These are the activations of a small neural network, seen along a few directions. Each row is one input.
In each table, some parts of the input vary, and every possible input appears once, in random order.
Descriptions start from the smaller parts, as in this example, which fits no table here: line(6) and (point or (values(2) and ring(5)) or line(11)).
Shared parts are said once, and a part with two or three values counts as separate values.
In the rows, zero is written as 128.

Other details of the inputs vary at random and push rows far along three fixed directions, the same in every table; ignore that.

Table:
r1: 104, 128, 126, 130, 150, 92, 146, 130, 167, 126, 141
r2: 106, 101, 164, 127, 171, 101, 153, 123, 149, 136, 127
r3: 139, 144, 97, 137, 102, 124, 156, 147, 179, 150, 139
r4: 143, 158, 102, 150, 166, 129, 118, 125, 110, 129, 113
r5: 122, 93, 168, 109, 100, 121, 150, 140, 116, 141, 123
r6: 142, 143, 96, 137, 102, 120, 155, 144, 177, 153, 141
r7: 151, 176, 71, 148, 106, 157, 93, 127, 132, 121, 134
r8: 153, 180, 73, 150, 105, 147, 100, 131, 126, 119, 130
r9: 139, 146, 92, 127, 103, 122, 181, 130, 166, 126, 142
r10: 119, 97, 164, 106, 101, 115, 155, 143, 109, 142, 119
r11: 159, 156, 89, 119, 31, 147, 115, 143, 126, 136, 138
r12: 103, 105, 161, 123, 172, 95, 158, 126, 142, 137, 122
r13: 113, 126, 130, 138, 155, 103, 161, 135, 167, 140, 129
r14: 108, 101, 158, 114, 171, 105, 175, 106, 140, 113, 133
r15: 107, 93, 166, 105, 93, 121, 132, 131, 124, 126, 136
r16: 135, 126, 137, 137, 187, 149, 99, 113, 105, 124, 116
r17: 106, 95, 164, 123, 173, 111, 148, 123, 156, 138, 131
r18: 108, 98, 161, 101, 97, 110, 139, 140, 118, 122, 123
r19: 92, 107, 159, 118, 166, 91, 142, 122, 147, 120, 134
r20: 121, 142, 94, 131, 96, 129, 136, 134, 190, 138, 153
r21: 121, 130, 135, 139, 172, 134, 90, 108, 103, 106, 121
r22: 127, 150, 95, 134, 97, 106, 146, 139, 175, 135, 147
r23: 163, 182, 70, 151, 114, 145, 120, 141, 116, 136, 115
r24: 130, 149, 102, 146, 158, 146, 88, 109, 129, 115, 133
r25: 122, 90, 168, 108, 100, 126, 147, 140, 119, 142, 125
r26: 152, 128, 132, 115, 113, 157, 128, 115, 57, 104, 113
r27: 89, 97, 160, 119, 165, 111, 129, 110, 163, 124, 144
r28: 147, 149, 104, 151, 169, 145, 106, 121, 123, 129, 121
r29: 147, 147, 103, 149, 171, 150, 103, 121, 126, 131, 123
r30: 93, 106, 161, 122, 164, 93, 141, 119, 150, 120, 136
r31: 118, 131, 136, 139, 172, 138, 91, 110, 104, 104, 119
r32: 149, 158, 94, 143, 167, 139, 135, 106, 111, 105, 124
r33: 136, 130, 139, 116, 104, 142, 96, 131, 61, 111, 113
r34: 122, 87, 167, 105, 101, 131, 145, 140, 122, 143, 127
r35: 139, 139, 95, 133, 103, 134, 151, 146, 185, 153, 143
r36: 122, 84, 166, 103, 102, 136, 142, 139, 125, 145, 129
r37: 140, 103, 158, 93, 28, 148, 110, 142, 64, 123, 119
r38: 145, 157, 104, 153, 166, 132, 116, 123, 113, 128, 115
r39: 133, 136, 138, 142, 182, 130, 112, 116, 93, 122, 108
r40: 135, 122, 141, 118, 103, 159, 84, 121, 72, 113, 121
r41: 149, 129, 122, 126, 91, 135, 132, 140, 113, 141, 119
r42: 105, 88, 164, 101, 94, 131, 127, 127, 130, 129, 140
r43: 139, 142, 96, 135, 103, 129, 154, 147, 182, 152, 141
r44: 152, 103, 158, 97, 36, 149, 128, 151, 57, 140, 106
r45: 102, 120, 127, 132, 149, 108, 136, 119, 180, 128, 149
r46: 122, 135, 138, 137, 171, 130, 94, 108, 100, 106, 121
r47: 136, 129, 141, 119, 102, 145, 94, 128, 63, 111, 115
r48: 135, 131, 139, 141, 184, 139, 105, 114, 100, 122, 112
r49: 124, 151, 96, 134, 97, 110, 147, 142, 176, 133, 145
r50: 120, 131, 136, 135, 173, 140, 87, 104, 106, 108, 124
r51: 133, 156, 104, 149, 156, 131, 98, 116, 120, 111, 128
r52: 138, 147, 98, 139, 101, 119, 159, 147, 175, 150, 136
Description of these inputs: line(4) and (point or (values(2) and line(6))).
The inputs of r15 and r21 match in every part but the line(4) part. If r26 is changed in the same way as r15 into r21, which row does it become?
> r32
The inputs of r10 and r12 match in every part but the line(4) part. If r47 is changed in the same way as r10 into r12, which row does it become?
> r30
Change only the values(2) part in r24. List by row number the other rows that result.
> r29
A walk changes only the line(4) part. It starts at r42 and steps to r27. List the rest of the walk in order.
> r24, r20
A walk changes only the line(6) part. It starts at r4 and steps to r38. List the rest of the walk in order.
> r41, r6, r28, r29

Table:
r53: 104, 124, 152, 138, 193, 117, 86, 107, 115, 112, 128
r54: 171, 153, 105, 134, 88, 183, 89, 143, 57, 136, 108
r55: 97, 123, 148, 136, 196, 129, 101, 110, 112, 102, 129
r56: 113, 173, 82, 158, 173, 98, 124, 121, 196, 129, 155
r57: 169, 158, 96, 122, 76, 164, 94, 113, 56, 95, 113
r58: 155, 164, 97, 127, 75, 165, 93, 129, 53, 94, 109
r59: 161, 165, 99, 127, 73, 148, 84, 125, 53, 100, 104
r60: 121, 113, 131, 112, 71, 102, 205, 158, 167, 146, 135
r61: 91, 66, 199, 83, 87, 117, 145, 132, 91, 108, 121
r62: 130, 102, 138, 112, 80, 121, 172, 142, 184, 172, 151
r63: 114, 104, 135, 105, 71, 112, 159, 133, 187, 145, 164
r64: 192, 212, 32, 155, 60, 136, 137, 153, 132, 142, 123
r65: 101, 45, 198, 92, 96, 143, 125, 145, 115, 126, 98
r66: 128, 119, 149, 135, 206, 126, 136, 104, 103, 113, 112
r67: 141, 170, 78, 158, 182, 107, 175, 118, 187, 130, 140
r68: 155, 160, 100, 126, 77, 172, 81, 132, 58, 105, 116
r69: 131, 168, 85, 164, 180, 106, 138, 132, 192, 155, 144
r70: 120, 99, 146, 137, 201, 148, 96, 106, 133, 112, 103
r71: 119, 109, 133, 112, 77, 114, 184, 159, 173, 161, 144
r72: 121, 111, 131, 112, 73, 106, 198, 159, 169, 151, 138
r73: 107, 47, 200, 91, 94, 126, 116, 142, 116, 132, 94
r74: 119, 118, 157, 146, 201, 125, 100, 117, 111, 137, 116
r75: 110, 120, 145, 131, 196, 121, 115, 92, 110, 93, 126
r76: 111, 115, 153, 138, 195, 136, 91, 96, 120, 112, 138
r77: 131, 105, 134, 105, 79, 113, 186, 144, 178, 162, 147
r78: 104, 122, 156, 142, 192, 121, 81, 107, 118, 116, 130
r79: 108, 170, 83, 161, 176, 118, 127, 125, 198, 128, 162
r80: 119, 55, 205, 86, 104, 132, 147, 129, 97, 145, 119
r81: 121, 57, 203, 83, 102, 124, 160, 129, 91, 135, 113
r82: 127, 114, 133, 111, 71, 89, 189, 156, 171, 156, 134
r83: 178, 200, 33, 144, 58, 159, 109, 132, 148, 132, 153
r84: 98, 121, 154, 143, 195, 137, 90, 111, 117, 111, 134
r85: 120, 110, 132, 112, 75, 110, 191, 159, 171, 156, 141
r86: 113, 116, 155, 147, 204, 141, 109, 120, 110, 132, 120
r87: 113, 176, 78, 158, 171, 90, 137, 118, 192, 119, 149
r88: 178, 157, 105, 131, 86, 163, 86, 140, 55, 136, 101
r89: 120, 167, 77, 153, 176, 109, 141, 108, 197, 120, 160
r90: 161, 162, 102, 126, 75, 155, 72, 128, 58, 111, 112
r91: 121, 123, 151, 140, 203, 113, 118, 117, 103, 123, 108
Describe the family of inputs behind these rows.
> values(3) and (point or (values(2) and line(6)))
The inputs of r60 and r67 match in every part but the values(3) part. If r72 is changed in the same way as r60 into r67, which row does it become?
> r66
Change only the values(2) part in r56. List by row number the other rows that result.
> r88
Change only the line(6) part in r87. List by row number the other rows that result.
> r53, r56, r59, r78, r90

Table:
r92: 123, 99, 152, 105, 95, 113, 133, 121, 149, 122, 139
r93: 103, 127, 144, 129, 153, 93, 146, 117, 147, 140, 153
r94: 147, 78, 172, 101, 56, 136, 172, 164, 106, 162, 111
r95: 132, 156, 109, 133, 152, 146, 121, 120, 98, 101, 118
r96: 138, 152, 109, 126, 158, 146, 109, 121, 98, 122, 132
r97: 144, 123, 121, 118, 96, 174, 88, 121, 94, 133, 129
r98: 137, 134, 135, 133, 153, 149, 76, 110, 110, 130, 136
r99: 96, 108, 137, 130, 150, 129, 142, 115, 172, 119, 137
r100: 137, 136, 104, 135, 147, 152, 99, 103, 115, 100, 123
r101: 172, 215, 11, 164, 34, 135, 141, 165, 242, 165, 181
r102: 129, 163, 117, 147, 143, 127, 114, 112, 92, 106, 123
r103: 105, 116, 149, 131, 149, 115, 132, 117, 173, 124, 142
r104: 131, 158, 119, 152, 146, 127, 107, 124, 91, 114, 129
r105: 108, 120, 129, 113, 157, 99, 165, 118, 151, 107, 137
r106: 164, 142, 118, 143, 167, 153, 121, 125, 99, 153, 112
r107: 98, 103, 138, 135, 153, 128, 135, 127, 171, 127, 144
r108: 101, 115, 141, 127, 157, 99, 124, 137, 164, 153, 131
r109: 114, 103, 144, 107, 97, 97, 137, 141, 141, 130, 114
r110: 134, 151, 110, 138, 154, 145, 114, 133, 97, 108, 125
r111: 147, 119, 141, 104, 33, 154, 94, 154, 60, 128, 89
r112: 130, 147, 116, 151, 150, 134, 85, 144, 108, 127, 107
r113: 127, 114, 144, 137, 165, 117, 177, 129, 155, 145, 116
r114: 101, 116, 150, 123, 150, 79, 158, 109, 137, 110, 138
r115: 154, 78, 164, 89, 55, 125, 180, 145, 105, 148, 106
The inputs of r112 and r111 match in every part but one. If r104 is changed in the same way as r112 into r111, which row does it become?
> r102
Describe the family of inputs behind these rows.
> line(4) and (point or ring(5))
Change only the line(4) part in r110. List by row number the other rows that result.
> r95, r96, r105
Change only the ring(5) part in r114. List by row number the other rows that result.
> r92, r100, r105, r109

Table:
r116: 130, 137, 121, 135, 139, 134, 114, 125, 120, 123, 125
r117: 125, 127, 125, 126, 121, 122, 140, 130, 142, 130, 133
r118: 125, 128, 126, 126, 121, 122, 138, 130, 142, 132, 135
r119: 160, 125, 126, 103, 28, 159, 113, 146, 76, 133, 118
r120: 116, 99, 170, 116, 153, 126, 119, 119, 87, 115, 111
r121: 123, 126, 126, 126, 120, 123, 134, 130, 146, 133, 136
r122: 124, 128, 126, 127, 121, 121, 138, 132, 143, 131, 133
r123: 124, 127, 126, 127, 120, 121, 136, 131, 143, 132, 134
r124: 133, 138, 121, 134, 140, 132, 121, 123, 117, 123, 125
r125: 130, 136, 122, 134, 138, 135, 110, 124, 122, 124, 126
r126: 125, 128, 125, 127, 122, 119, 140, 132, 141, 131, 131
r127: 131, 136, 122, 135, 139, 134, 112, 124, 121, 124, 127
r128: 139, 135, 122, 136, 144, 137, 124, 127, 117, 131, 121
r129: 131, 126, 127, 129, 125, 124, 144, 135, 141, 141, 129
r130: 130, 136, 122, 135, 138, 135, 110, 124, 122, 124, 127
r131: 123, 126, 126, 126, 120, 124, 132, 130, 147, 133, 137
r132: 133, 138, 121, 134, 140, 133, 120, 123, 117, 123, 126
r133: 132, 138, 122, 135, 139, 133, 117, 124, 118, 123, 125
r134: 132, 136, 121, 134, 139, 135, 117, 123, 120, 122, 126
r135: 124, 126, 125, 126, 120, 124, 136, 130, 145, 131, 135
r136: 130, 136, 122, 134, 138, 134, 112, 125, 121, 123, 126
r137: 127, 128, 125, 126, 122, 121, 143, 130, 140, 130, 131
r138: 131, 137, 121, 135, 139, 133, 115, 125, 119, 123, 125
r139: 107, 86, 176, 108, 134, 119, 136, 124, 114, 122, 122
r140: 123, 127, 126, 127, 120, 122, 134, 131, 145, 133, 135
r141: 131, 137, 122, 134, 139, 135, 115, 123, 120, 123, 127
r142: 139, 135, 122, 136, 144, 137, 125, 127, 118, 130, 120
r143: 127, 129, 125, 126, 122, 120, 143, 130, 139, 131, 132
r144: 125, 128, 126, 127, 121, 120, 139, 131, 141, 132, 133
r145: 127, 129, 126, 127, 122, 119, 142, 131, 139, 132, 132
r146: 123, 125, 126, 126, 120, 125, 132, 130, 148, 131, 136
r147: 131, 126, 127, 129, 126, 124, 144, 136, 142, 140, 127
r148: 131, 135, 121, 134, 139, 136, 113, 123, 122, 122, 127
r149: 133, 138, 121, 135, 140, 131, 120, 124, 117, 123, 124
r150: 126, 128, 125, 126, 122, 122, 142, 130, 141, 130, 132
r151: 107, 88, 175, 109, 134, 116, 137, 126, 112, 124, 120
Describe the family of inputs behind these rows.
> line(4) and (point or line(8))
The inputs of r122 and r133 match in every part but the line(4) part. If r151 is changed in the same way as r122 into r133, which row does it become?
> r144
Which other rows agree with r148 in the line(4) part? List them by row number.
> r117, r134, r135, r137, r139, r142, r146, r150
Which other rows agree with r119 in the line(4) part? List them by row number.
> r118, r121, r124, r128, r131, r132, r141, r143
